A small network was shown many inputs. Here are its activations along a few directions, one row for each input.
In each table, some parts of the input vary, and every possible input appears once, in random order.
A made-up example of a description, with smaller parts first: ring(8) and (point or line(11) or (values(3) and line(4))).
Shared parts are said once, and a part with two or three values counts as separate values.
In the rows, zero is written as 128.

Other details of the inputs vary at random and push rows far along two fixed directions, the same in every table; ignore that.

Table:
R1: [117  99 143  85 116 186 101 171 106 100 137 101 134]
R2: [100 116 103 177 110  63 167 130 118 117  67 124 100]
R3: [106 120 109 157 103  43 152 123 117 101  40  97  96]
R4: [108 129 102 159  98  48 152 125 126 111  48 104  93]
R5: [162 182  81 186 125  44 183  40 162 156 132 141 126]
R6: [191 169 149 108 141 151 126  76 168 180 182 158 157]
R7: [170 173 132 124 130 164 129  81 159 142 227 140 169]
R8: [ 77 140 109 191 140  68 149 135 101  89  58 106 111]
R9: [118  90 147  87 121 172 110 143 107 135 108 142 124]
R10: [112  82 137 105 119 159  88 160 111 117 137 105 148]
R11: [114  86 177  91 138 164 105 166 119 119 112 141 129]
R12: [171 159 128 128 148 161 131  93 171 165 220 129 175]
R13: [122  87 135  88 129 175 100 172 116 112 141 101 131]
R14: [103 114  98 154 108  94 137 145 124 104 105  86 121]
R15: [127  95 154  81 128 162  95 168 130 124 104 138 117]
R16: [100  91 161 108 150 191  83 161  93 104 101 128 126]
R17: [121  87 151  89 134 173 115 161 113 134 120 151 123]
R18: [ 99 108 113 173 116  62 168 127 111 112  64 119 106]
R19: [121  87 160  97 127 170 102 161 128 130 115 145 117]
R20: [112  94 156  72 129 154 103 136 108 120 103 130 127]
R21: [173 154 125 132 141 154 119  94 161 172 222 137 180]
R22: [ 98 129  99 147 119  57 167 134 106 114  69 127 109]
R23: [125  86 170  88 125 161  93 158 122 119  96 127 122]
R24: [181 151 114 137 127 160 111  94 161 177 219 142 170]
R25: [185 151 110 131 136 157 116  99 159 174 221 143 166]
R26: [126 108 157  64 127 155  97 160 118 126 106 134 124]
R27: [ 96 109 115 179 115  47 161 137 123  99  55 115  96]
R28: [162 181  84 197 127  53 194  47 155 165 137 148 134]
R29: [116 101 152  78 126 182 101 174 102  97 143 100 138]
R30: [ 91 137  94 180 135  85 144 142 104  93  63 117 101]
R31: [119  97 156  88 140 160 119 164 110 131 123 152 130]
R32: [111  83 171  91 138 170 116 157 106 129 116 142 136]
R33: [ 99 125  92 156 104  52 156 111 121 110  57 112  95]
R34: [122  99 160  88 143 156 109 171 125 123 123 152 124]
R35: [ 94 121 109 157 118  57 167 121 104 112  63 116 113]
R36: [ 99 112 160  95 143 190  87 167  99 120 120 132  98]
R37: [179 169 127  97 147 150 130  79 163 178 191 175 151]
R38: [173 169 126 132 131 173 130  87 164 156 217 133 173]
R39: [104 136 105 159 118  35 156 149 128 102  55 116 100]
R40: [ 94 110 161 104 136 186  87 158  99 122 115 127  95]
R41: [ 67 144 118 188 131  53 151 138  93  93  59  96  81]
R42: [192 162 141 124 135 159 121  88 180 183 183 167 146]
R43: [122 101 138  73 128 161 106 137 120 130 114 141 119]
R44: [163 189  72 188 127  56 195  59 160 169 142 157 129]
R45: [ 89 106 101 161 111  78 142 147 119  93  90  77 122]
R46: [101 118 168  92 152 182  87 172  93 118 125 132 104]
R47: [168 210  71 203 104  72 178  53 173 141 194 131 145]
R48: [111 102 144  93 107 187  99 164 111 105 137 102 139]
R49: [ 92  91 157  83 120 180  99 175 103  88 124  91 143]
R50: [182 175 126 119 132 160 130  91 151 142 231 142 158]
R51: [185 161 120 121 152 157 134 102 163 164 223 132 163]
R52: [ 72 132 113 187 126  59 145 134  94  93  56  96  72]
R53: [ 92 145 101 182 143  70 149 143  99  90  68 116 106]
R54: [ 99  99 154 107 141 198  83 164  97 112 103 133 122]
R55: [184 155 133 125 150 158 134 100 178 178 195 183 143]
R56: [118  94 175  84 130 156  96 164 120 117  97 128 129]
R57: [169 188  69 197 130  51 170  77 163 160 187 124 152]
R58: [170 195  79 182 120  44 180  66 174 161 129 141 120]
R59: [173 168 126 128 124 168 124  79 160 144 224 142 166]
R60: [132 111 142  84 112 189  99 153 113 102 166 119 135]
Description of these inputs: ring(5) and (values(2) or line(4) or ring(6)).
Q: Changing only the ring(5) part turns R24 into R10. The same change can be made to R54. Which row results?
A: R16
Q: Change only the values(2) part in R46. List by row number the other rows that result.
A: R53
Q: A walk changes only the line(4) part. It starts at R10 and steps to R45. List the rest of the walk in order.
A: R38, R59
Q: Change only the values(2) part in R8. List by row number the other rows that result.
A: R41

Table:
R61: [110 105 115 157 111  75 156 119 122 140  82 123 116]
R62: [127 122 185  45 134 206  78 154 106 126 143 154 118]
R63: [142  85 180  72 157 200  82 180 126 141 137 160 129]
R64: [100 113 112 178 129  83 143 128 118 128  79 140 114]
R65: [138 178  71 190 125  69 144  95 146 131 161  83 136]
R66: [146 133 165  84 148 209 102  93 122 149 170 159 130]
R67: [141 192 102 192 151  64 172 103 148 139 112 142 107]
R68: [143  74 176  46 138 196  90 169 136 152 141 150 127]
R69: [111 141  80 164  85  92 137 134 124  91 119  87 109]
R70: [ 42  47 114  98 113 122 125 217  51  53  65  81 119]
R71: [111 139 108 173 120  72 145 133 126  96 130  79 144]
R72: [ 91  86 135  81 102  91 118 170 109  86  39 107 103]
R73: [156 128 155 105 123 200 111 126 154 127 205 127 166]
R74: [123 178  99 203 143  84 167  83 139 146 110 140 118]
R75: [236 199 120 133 141 157 149  16 192 213 227 186 183]
Q: What is each input in this table made of?
A: values(5) or (values(2) and ring(5))
Q: Change only the ring(5) part in R64. List by row number the other rows that result.
A: R61, R66, R74, R75
Q: Change only the values(2) part in R64. List by row number the other rows that result.
A: R63

Table:
R76: [ 77  91 109 144 112  59 131 165  95 102  21 111  85]
R77: [117  91 141 119 137 175  98 143 119 126 145 123 144]
R78: [109 114 127 114 109 119 104 162 119  91  98 107 113]
R79: [162 128 124  93 138 135 129 104 145 176 156 164 131]
R80: [ 84 118 111 152 114  81 130 161  95  65  66  91  78]
R81: [137 110 153 103 127 204  93 127 120 143 164 128 146]
R82: [ 94 127 128 119 124 122 116 159  97  81 103 112 101]
R83: [157 152 131 111 119 169 114 101 154 149 176 138 147]
R84: [134 163 106 172 140 113 151  91 131 142 173 140 149]
R85: [ 78  89 121 127 104  73 126 196  99  72  52  74 103]
R86: [146 151  70 188 114  42 189  84 143 127 132 116 146]
R87: [ 61  93 119 150 104 100 132 159  74  76  55  83  93]
R88: [161 166 105 140 117 105 137 104 163 134 158 131 136]
R89: [131 196 103 186 142  50 176  68 138 132 101 142 119]
R90: [123  67 154  81 124 190  90 159 111 116 139 122 157]
R91: [155 147 107 155 132 106 151 108 161 146 166 124 159]
R92: [142 163  76 192  99  53 180  74 145 133 124 110 135]
R93: [139  87 166  71 131 167 121 149 133 147 136 167 126]
R94: [162 137 134 120 120 172 117  97 140 155 180 137 158]
R95: [111  99 127  81 107 127 111 168 114  89 101 105 117]
R96: [147 101 174  95 135 180 107 147 137 150 135 173 135]
R97: [163 155 155 126 150 154 119  87 151 165 149 155 138]
R98: [160 159 124 171 143 111 159  97 165 169 137 168 125]
R99: [ 71 105 139 136 129  86 131 150  89  80  21 100  86]
R100: [160 124 131 131 136 164 116 105 145 151 185 141 167]
R101: [119  84 174  51 128 161 101 141 114 129 107 136 122]
R102: [140 128 160 102 150 185  98 153 123 133 172 126 131]
R103: [165 154 104 144 133  94 146  88 159 178 146 163 128]
R104: [122 196  79 193 115  60 178  77 136 120 132 122 112]
R105: [120  92 147  50 109 188 100 153 117 114 130 114 136]
R106: [137 130 162  99 155 190 118 138 125 142 141 176 138]
R107: [101 114 148 109 145 165 109 164 105 116 145 124 141]
R108: [138 177  73 181  99  52 177  79 160 130 122 111 123]
R109: [102  81 150 114 115 111 132 167 119 116  72 142 105]
R110: [141 151 106 177 143 119 149  88 141 145 173 134 140]
R111: [ 52 101 118 143 101  93 134 160  63  71  54  88  98]
R112: [130 184  79 202 111  61 168  81 154 131 124 112 113]
R113: [161 152  98 141 109 106 163  80 143 146 159 124 150]
R114: [100 115 130 139 127 111 114 172 115 105 102  94 110]
R115: [116 103 145 118 145 169 100 159 129 129 148 117 142]
R116: [163 146 162 108 139 151 113  90 150 161 147 157 145]
R117: [149 167 139 124 151 154 124 128 133 141 188 139 144]
R118: [158 160 131 141 128  91 151  72 160 161 134 147 132]
R119: [126 109 162 110 150 177 119 150 121 129 112 157 120]
R120: [141 138 139  96 159 176 112 126 119 156 140 167 131]
R121: [161 125 133  96 137 158 130 126 148 149 186 132 169]
R122: [ 86 103 129 142 137 123 125 165 106  99 106 101 117]
R123: [149 129 142 103 160 181 108 125 128 161 141 162 125]
R124: [134 114 140 109 145 163 102 140 123 159 116 150 119]
R125: [126 117 145 103 126 165  90 157 123 113 135 119 116]
R126: [123 101 158  89 129 166  88 180 120 116 136 113 136]
R127: [ 68  81 116 147 113  78 127 185 100  76  57  79 116]
R128: [151 175  79 175 117  32 186 105 155 128 135 107 131]
R129: [149 157 132 123 132 174 121  97 141 143 179 138 127]
Q: Changing only one part turns R98 into R96. The same change can be made to R77. Which row results?
A: R100
Q: Changing only one part turns R102 into R126. The same change can be made to R122. Which row results?
A: R127
Q: What is each input in this table made of?
A: line(6) and (values(3) or ring(6))
Q: Change only the values(3) part in R101. List by row number the other rows that result.
A: R79, R93
Q: A walk changes only the ring(6) part. It starts at R115 and steps to R114. List the rest of the walk in order.
A: R125, R112, R81, R77
Q: Which other rows agree with R106 in the line(6) part? List them by row number.
A: R82, R84, R89, R104, R107, R111, R117, R120

Table:
R130: [129 140 120 157 131  78 146 105 134 153  94 158 107]
R131: [148 149 120 156 133  81 158 110 157 145  92 162 114]
R132: [ 86  93 112 121 102  94 137 162 102  89  74  93 119]
R133: [131 162 118 166 139 104 147 110 139 132 139 125 133]
R134: [ 88 104 126 127 107  93 123 154 103  79  74  88 109]
R135: [ 84  97 140 118 124  84 135 153  97 117  48 132  86]
R136: [102  89 165  75 121 175  81 174  98  93 112 106 124]
R137: [ 81  90 116 136 121  95 135 169  94  85  76 106 110]
R138: [140 145  99 162 113  93 150 102 148 143 133 117 135]
R139: [151 149 127 144 138  82 164 110 153 147 101 153 109]
R140: [ 88  98 126 128 106  93 127 155 104  85  71  89 115]
R141: [141 149 100 143 112  92 153 104 143 128 143 120 137]
R142: [143 163 102 181 137 100 153 100 150 145 150 132 128]
R143: [101  70 155  98 132 175  90 178  98 109 110 119 121]
R144: [104  89 162  73 125 197  73 180 102 106 122 112 117]
R145: [150 122 143  94 124 179  98 124 142 139 165 129 138]
R146: [155 147 154 108 149 186 106 121 139 150 185 144 151]
R147: [136 156 104 158 136 105 155 111 140 134 153 136 135]
R148: [142 120 150 112 136 145 114 126 140 153 108 174 124]
R149: [140 155 105 166 121  83 159  94 148 137 136 118 144]
R150: [110  90 165  52 148 197  79 151  89 126  79 145 113]
R151: [152 122 136 106 138 170 122 124 135 149 178 146 156]
R152: [153 141 142 101 145 186 115 128 136 148 189 148 153]
R153: [158 147 157  98 144 193  97 119 140 149 191 143 152]
R154: [135 141 109 164 126  90 154 105 139 134 129 122 141]
R155: [144 143 105 173 128  99 150 103 144 147 143 128 134]
R156: [ 89 109 114 123 104  93 127 164  97  77  80  91 105]
R157: [144 136 167  88 132 222 109  91 120 148 165 166 134]
R158: [ 93  82 165  90 139 182  90 178  98 103 111 119 127]
R159: [144 170 103 171 132 105 146 104 150 142 150 126 125]
R160: [132 140 113 164 133  96 150 109 136 135 133 127 139]
R161: [ 87  87 112 127 108  93 139 165  99  91  75  99 119]
R162: [ 82 109 116 131 116 100 131 173  93  83  78  97 105]
R163: [161 147 141  92 137 188 106 122 138 146 197 145 151]
R164: [144 150  99 157 112  91 147  96 152 137 139 117 130]
R165: [141 138 100 168 120  92 151 105 144 144 134 122 134]
R166: [143 164 101 160 117  96 142 101 149 131 144 117 121]
R167: [153 130 138  86 125 173 109 123 137 133 179 134 148]
R168: [136 147 115 168 141 103 146 105 139 136 144 135 136]
R169: [148 129 159  90 148 149 129 118 139 163 134 164 121]
R170: [158 142 147 111 147 196 105 122 146 159 189 146 147]
Q: What is each input in this table made of?
A: values(2) or ring(6) or (values(3) and ring(11))
Q: Change only the values(3) part in R156. List by row number the other rows that result.
A: R136, R166
Q: A walk changes only the ring(6) part. It starts at R130 and steps to R135. List the rest of the walk in order.
A: R169, R139, R131, R148
